These are the activations of a small neural network, seen along a few directions. Each row is one input.
Each table varies a few parts of the input and shows all the possible inputs, shuffled.
A made-up example of a description, with smaller parts first: ring(5) and (point or ring(11) or (values(3) and line(4))).
Shared parts are said once, and a part with two or three values counts as separate values.

Other details of the inputs shift rows strongly along three fixed directions, in all tables alike. That doesn't count.
To show where, the next rows are all for the same input, with only those details redrawn:
[-15   4  -6   9  -5  27   1   0  26  -7  -7 -17 -17]
[ 10   2   4 -12  14  17 -10  -3 -32   3   6  -2  -6]
[  7 -17  -9   4  24 -24   6   1  13 -27   1  25  -4]
[  7  14   7  -9 -27 -20   3   4   3  15  -8   6   3]

A family of inputs:
x1: [  5  -4  10  -9  14  16 -14   0 -32   6   4  -1  -3]
x2: [ 10   4   4 -10  16  15  -6  -1 -32   5  10  -4  -5]
x3: [  6  10   5  -7 -25 -20   2   2   0  14 -14   3  10]
x4: [  8   1   6  -9  14  18 -10  -2 -34   2   2  -1  -2]
x5: [  2 -20  -8   2  22 -23  12  -1  13 -22  -5  21   7]
x6: [  3  10   7  -7 -25 -20   7   3   0  15 -12   2  12]
x7: [ 11   5   5  -7  16  14  -7  -1 -33   5  10  -5  -5]
x8: [  9   2   3  -7  16  12  -9  -4 -33   5   9 -10  -2]
x9: [  8  -2   2 -12  14  17  -9  -5 -34   3  -1  -4   2]
x10: [ 10   3   4  -9  14  16 -11  -2 -33   3   6  -3  -6]
x11: [-18   4  -2  17  -2  24   6  -1  25  -4  -2 -19 -15]
x12: [  5   9   5 -11 -25 -19   4   1   2  16 -15   5  12]
x13: [-22   3  -1  15  -7  27   5   2  27  -7  -8 -18 -14]
x14: [  1   7  15  -6 -24 -19   3   6   1  19  -7   6   8]
x15: [  8 -16 -11   7  25 -28   8   0  11 -24   3  16   1]
x16: [  9   4   6  -6  16  13  -8  -1 -33   5  12  -6  -6]
x17: [  2 -23  -6   9  27 -28   9  -1  13 -19   2  17   3]
x18: [  7  13   7 -11 -26 -20   3   4   4  17  -9   8   5]
x19: [  6   1   8  -9  15  18  -5  -1 -35   3   4  -1  -1]
x20: [  4 -15  -6  11  26 -24  13   0  13 -24   3  21  -1]
x21: [  6   9   7  -4 -22 -24   1   4   0  18  -3  -3   7]
x22: [-18   3  -4  10  -7  29   2   0  27  -7 -11 -15 -14]
x23: [  6   0   5  -6  17  13  -5  -5 -35   6   7  -9   0]
x24: [  8  15   7  -9 -24 -21   7   5   4  19  -4   5   5]
x25: [  5  12   6  -4 -22 -22   9   1   0  18  -7   0  10]
x26: [  7  -1   6 -14  14  20  -8  -3 -32   4   1   2  -1]
x27: [  2   9   9  -5 -25 -20   5   3  -1  15 -10   0  11]
x28: [  5   9  11  -6 -25 -21  -3   5   2  19  -5   5   3]
x29: [  3 -17 -25   1  29 -33  -4  -2   7 -32  30  43  27]
x30: [  7 -16 -11   5  20 -25   4  -1  12 -24  -3  17   1]
x31: [-22   1  -2  10  -6  31   8   0  30  -5 -11 -16 -12]
x32: [ 10   2   4 -12  14  17 -10  -3 -32   3   6  -2  -6]
x33: [-21  -5  -1  12  -3  24   2   0  25  -3  -9 -20  -8]
x34: [  7   2   7 -11  18  17  -1  -4 -32   8   8  -2  -1]
x35: [  2 -21  -6  10  26 -29   9  -1  12 -21   2  17   3]
x36: [  6 -16  -7   8  23 -25   3   2  12 -27   2  22  -5]
x37: [-20  -4  -2  13  -3  23   2   0  23  -5  -9 -20  -8]
x38: [  3 -18  -8   7  19 -25   4   0  12 -25  -5  18   3]
x39: [  5  11   6  -9 -22 -22  11   0   2  20  -8   2  12]
x40: [-17  -4  -3  12  -4  22  -3  -1  22  -5 -11 -19  -9]
x41: [-13  -1  -9   5  -2  25   1  -3  23  -5  -9 -19 -11]
x42: [  6 -16 -10   7  20 -26   3  -1  12 -24  -1  16  -1]
x43: [  4 -17  -9   6  25 -25  13  -2  12 -22   0  18   4]
x44: [  3   8  12  -5 -25 -19  -1   6   0  16  -9   6   6]
x45: [  3  -3  12  -7  15  16  -9   0 -34   5   6  -2  -1]
x46: [  8  -1   8  -8  14  14 -15  -1 -32   5   8  -3  -6]
x47: [ 11  -3  -4   1  -1  26 -18 -10 -28   1  40   4  23]
x48: [-18  -5  -3  12  -3  23  -3  -1  24  -4 -11 -19  -9]
x49: [  3  13  11  -8 -26 -18   9   5   1  15 -10   7   8]
x50: [  6 -24  -9   6  26 -29   1   0  12 -23   0  20   1]
x51: [-13   0  -9   7  -2  24   0  -3  21  -6  -8 -20 -12]
x52: [-20  -1   0  16  -1  24   4   1  28  -1  -2 -19 -14]
x53: [ 10   0   1 -13  17  15  -6  -4 -31   7   7  -8   0]
x54: [ -6  24  -9  -6 -49 -21  -3   4  10  23  13  10  28]
x55: [  8   0   8  -7  17  13 -11   0 -31   9  12  -6  -5]
x56: [-15   2  -2  15  -1  22   0   3  25  -3   0 -20 -17]
x57: [  7   1   8  -8  13  16 -11  -2 -34   2   3  -1  -4]
x58: [-19   0   0  17  -1  23   4   1  25  -2  -2 -19 -14]
x59: [  4  13  -2   4 -52 -14  -4  -1   8  19  21  10  29]
x60: [  6   8   8  -5 -21 -24   1   4   1  20  -3  -2   7]
x61: [-19  -1  -6   9  -4  26   6  -2  23  -6 -11 -19  -8]
x62: [ -4  21  -9  -2 -50 -20  -3   4   8  23  14  10  26]
x63: [  8  13   4  -8 -23 -22   6   3   2  17  -6  -1   8]
x64: [  3 -15  -7   8  25 -22  14   0  14 -23   3  22  -1]
x65: [ -1  17  -7   2 -52 -17  -2   2   7  21  17  10  25]
x66: [  5 -21  -8   7  22 -28   1   0  12 -23   0  17   0]
The inputs of x9 and x12 match in every part but one. If x22 is changed in the same way as x9 into x12, which row does it become?
Answer: x26
The inputs of x23 and x17 match in every part but one. If x16 is changed in the same way as x23 into x17, which row does it become?
Answer: x55
What do these inputs look like to the network?
Answer: line(6) and (point or (values(2) and ring(5)))
List by row number the other rows that have the line(6) part in common with x37.
Answer: x21, x35, x40, x44, x45, x46, x56, x58, x59, x66
Which other rows does x25 become when the ring(5) part takes its other values? List them by row number.
Answer: x3, x6, x15, x30
Which other rows does x2 become when the values(2) part takes its other values? List them by row number.
Answer: x63
A walk changes only the ring(5) part. It starts at x42 and steps to x38. List the rest of the walk in order.
Answer: x27, x23, x8
A walk changes only the line(6) part. It starts at x52 and steps to x58. List the rest of the walk in order.
Answer: x11, x20, x64, x34

A family of inputs:
x67: [ -3   1   4   3  12  37 -14  -5 -28   9  21 -19 -12]
x68: [  3   5   3   5  -3  -8   8  -6 -23  18  14 -15  18]
x69: [ -1  -5 -12   4  -8 -10   7  -2  28 -14  -5  16   8]
x70: [  2  14   0 -12 -31 -14  -3   4  -3  12  -6  10  16]
x71: [ -1  -1   7  -8  20  36  -7  -3 -32   5  -5 -18 -19]
x72: [ 12 -29  -8   3  47 -19   8   1   1 -31  -5  22 -10]
x73: [  4   6  -1 -11  -4  13  -8  -2 -25   5   3   9  10]
x74: [  0   4   6  -7  18  32 -12  -4 -30   8  -7 -20 -17]
x75: [  4  15   2 -12 -32 -13  -2   2  -1  12  -6   9  16]
x76: [ 18 -25  -2  -3  37 -41  15   3   5 -28  -6  32  -3]
x77: [ 10   8  -3 -16 -19  -8  -7  -1 -16   9  -1   6  15]
x78: [ -5   4  -3  13 -23 -19   5   7  35   5   3  -3   0]
x79: [ -9  -2  -2 -16   1  10  -4  -5 -18  15   2  -2  24]
x80: [-19   4  -5  19 -10  25   0  -1  38  -3   7 -26 -14]
x81: [  8   9  11  -4 -15 -10  -1  -2 -10  19  14  -1   4]
x82: [  8   2  12 -13   9   0   2   4 -26   7  -7   1  -7]
x83: [-22  10  -2  21 -14  29  -1   4  35   1   6 -27 -14]
x84: [  3  15   7   2 -29 -17  -3   7   1  22   7  -3   6]
x85: [ -8   6   0  19 -26 -28  12   7  42   3   2   8   1]
x86: [ 13   3  15 -14   6 -13   5   3 -22   7  -8   8  -2]
x87: [  6   7  -1 -13 -17  -3  -5  -1 -19  10  -1  12  13]
x88: [  6 -13  -3   3  31 -25   6   1   5 -22  -9  18  -7]
x89: [  7   7  -2 -15  -8   7  -8  -6 -17   3   2   1  11]
x90: [-24   9  -1  24 -15  35   2   1  38   2   6 -28 -16]
x91: [ 12 -23  -9   2  44 -27   5   0   2 -29  -6  22  -7]
x92: [  6   7   1 -12  -4  12  -6  -4 -24   5   3   9  11]
x93: [  9   6  12 -13  14   3  -3  -1 -26   5  -7  -3  -6]
x94: [-21   0  -7  24  -8  32   1  -2  37  -2   7 -27 -18]
x95: [-11   4  -3  18 -17 -14   6   8  37  -2   5  -2  -2]
x96: [ -4 -13  -6   6  39  21   0  -4   7 -24  -5  -9 -20]
x97: [ 10   7  -1 -15 -17  -5  -4  -2 -17  11  -1  11  14]
x98: [ -3   2 -11   0 -29 -39   8   5  30  -7 -10  23  15]
x99: [-13 -42   2  19  54  23  -1  -8  -2 -32  -9 -13  -6]
The inputs of x89 and x80 match in every part but one. If x79 is changed in the same way as x89 into x80, which row does it become?
Answer: x68
What do these inputs look like to the network?
Answer: values(3) and (point or (values(2) and ring(5)))
Which other rows does x91 become when the values(2) part takes its other values? List them by row number.
Answer: x72

A family of inputs:
x100: [ 10   1   2  -5   2 -19   1   2  -7   1   1  12   4]
x101: [  4   1   6  -8  10  18  -7  -3 -29   6   3  -9   0]
x102: [  8   0   1  -5   0 -17   4   1  -7   1  -2  10   6]
x103: [-7 -4 -8  8  3  7  0 -1 12 -9  8  0  1]
x104: [-6 -5 -3  6  8  4  2  0 11 -7 -1 -4 -3]
x105: [ -8  19   4   3 -44  -3   5   3  21  22  -2  -8   8]
x106: [  6   0   0  -5   1 -16   3   1  -6   1  -1   9   4]
x107: [  7   0   3  -5  -1 -17   0   3  -6   1   0  11   4]
x108: [ -8  20   3  -6 -27  36 -12  -3 -12  25   3 -27   1]
x109: [ -7  18   1   2 -44  -4   2   3  20  19  -6  -8   9]
x110: [  6  -1   4  -4   0 -18   1   2  -7   3  -1  10   5]
x111: [  7  -2   4  -4   0 -18   0   2  -6   4  -1  10   6]
x112: [-3 -3 -3  7  6  5  2 -1 11 -9  0 -3 -8]
x113: [  7   0   4  -5  -3 -16   1   2  -5   1  -2  11   4]
x114: [  9   1   3  -5  -1 -17   2   1  -6   0  -2  12   4]
x115: [ -8  -3  -9   7   3   7  -1  -2  11 -10   7   0   0]
x116: [-6 -6 -3  7  5  6  1 -1 10 -9 -3 -2 -4]
x117: [-6 -7 -3  5  6  6  1 -1 11 -8 -4 -1 -4]
x118: [  5   0   5  -9  11  18  -8  -2 -26   4   4  -4  -3]
x119: [-5 -4 -5  6  8  5  3  0 11 -7 -1 -4 -6]
x120: [-4 -4 -5  7  7  4  4 -1 11 -7  0 -4 -6]
x121: [  8   0   1  -7   0 -16   4   0  -7   2  -2  10   6]
x122: [  8  -1   5  -4  -1 -18   2   0  -7   4   0   7   6]
x123: [  4   1   5  -9  11  19  -7  -4 -28   6   3  -8   0]
x124: [-5 -5 -3  6  6  5  0  1 11 -8 -1 -2 -7]
x125: [-5 -2 -4  5  7  5  1  0 11 -9 -2 -1 -7]
x126: [-4 -3 -4  4  6  7  2 -1 12 -9 -3 -1 -6]
x127: [  5   0   7  -5   9  16  -9  -3 -27   7   6  -8  -2]
x128: [-7 -5 -3  6  7  5  2  0 11 -8 -2 -4 -3]
x129: [-5 -5 -2  7  4  6  1  1 13 -8  0 -4 -8]
What do these inputs look like to the network?
Answer: line(5) and (point or ring(5))
The inputs of x112 and x126 match in every part but the line(5) part. If x127 is changed in the same way as x112 into x126, which row does it become?
Answer: x117
Which other rows does x115 become when the line(5) part takes its other values? List them by row number.
Answer: x103, x105, x108, x109
Which other rows does x107 become when the line(5) part takes its other values? List them by row number.
Answer: x113, x118, x124, x129
A walk changes only the ring(5) part. It starts at x128 and steps to x110. List the rest of the walk in order.
Answer: x107, x125, x106
